Here are a small network's activations along a few directions, averaged over the inputs that share one value of a field.
Values that are neighbours, or in one group, have similar rows; names and order tell nothing.
In the rows, zero is written as 500.
Random noise pushes rows far along 2 fixed directions. That doesn't count. These rows show it; they differ only by the noise:
[662 483 548 434 413 442 528 500 567 567 501 528 488 595 537 478 495 481]
[600 525 574 409 395 390 480 494 624 538 485 570 542 567 504 593 595 397]
[468 407 371 509 593 499 493 494 234 333 573 540 436 484 235 353 586 365]
[793 590 736 343 227 344 521 500 928 763 420 551 583 676 794 691 493 520]


Values of B:
b6: [373 577 412 551 555 439 376 394 549 406 492 519 713 323 335 530 665 341]
b7: [452 558 444 568 638 476 425 479 641 509 519 429 608 389 479 559 502 543]
b5: [198 678 602 511 582 351 327 541 736 486 480 548 737 337 501 858 686 336]
b2: [326 540 414 451 558 419 360 405 414 253 507 583 630 309 176 557 827 257]
b9: [544 512 511 438 456 456 517 463 455 442 529 561 520 542 436 464 547 409]
b10: [547 582 687 396 324 413 512 447 829 614 400 653 509 611 699 903 630 414]
b4: [387 503 595 566 391 535 496 581 569 516 368 528 381 530 659 661 453 538]
b3: [434 493 453 557 611 625 516 615 383 528 505 359 444 447 602 385 340 758]
b8: [291 479 498 557 517 608 474 595 365 414 507 442 439 438 480 535 423 521]
b1: [465 505 498 435 474 488 546 436 421 494 521 572 503 556 426 569 636 403]
B is arranged as a line.
What is the length, in steps, of the shortest route from b10 to b4?
Answer: 9
Name the neighbours of b7, in listed order.
Answer: b6, b5
Name the neighbours of b9, in listed order.
Answer: b2, b1

Values of E:
e6: [233 639 371 558 451 471 239 460 591 376 450 607 658 381 357 823 753 393]
e8: [772 455 532 525 384 495 562 443 496 723 510 474 500 627 591 235 316 630]
e1: [620 421 362 715 520 643 523 486 422 602 524 369 433 532 626 167 137 757]
e7: [546 496 639 445 481 513 495 621 538 710 522 375 465 562 789 490 343 803]
e2: [286 493 613 524 415 423 344 667 506 332 462 481 502 452 489 663 501 379]
e9: [436 458 563 436 585 462 613 503 441 385 501 630 394 572 446 703 633 297]
e3: [367 453 458 529 480 527 559 419 329 326 446 608 368 486 301 534 650 280]
e10: [455 564 510 357 604 373 423 473 610 369 576 595 674 375 390 618 737 294]
e5: [665 582 611 354 381 491 652 452 689 683 420 504 513 560 543 579 591 495]
e4: [388 462 270 561 788 548 485 461 260 289 607 437 553 331 212 304 576 449]
E is arranged as a line.
Going along E from e9 by way of its neighbour e3, in what order are e6, e8, e1, e2 met?
Answer: e8, e1, e6, e2
What is the length, in steps, of the shortest route from e5 to e7?
Answer: 6
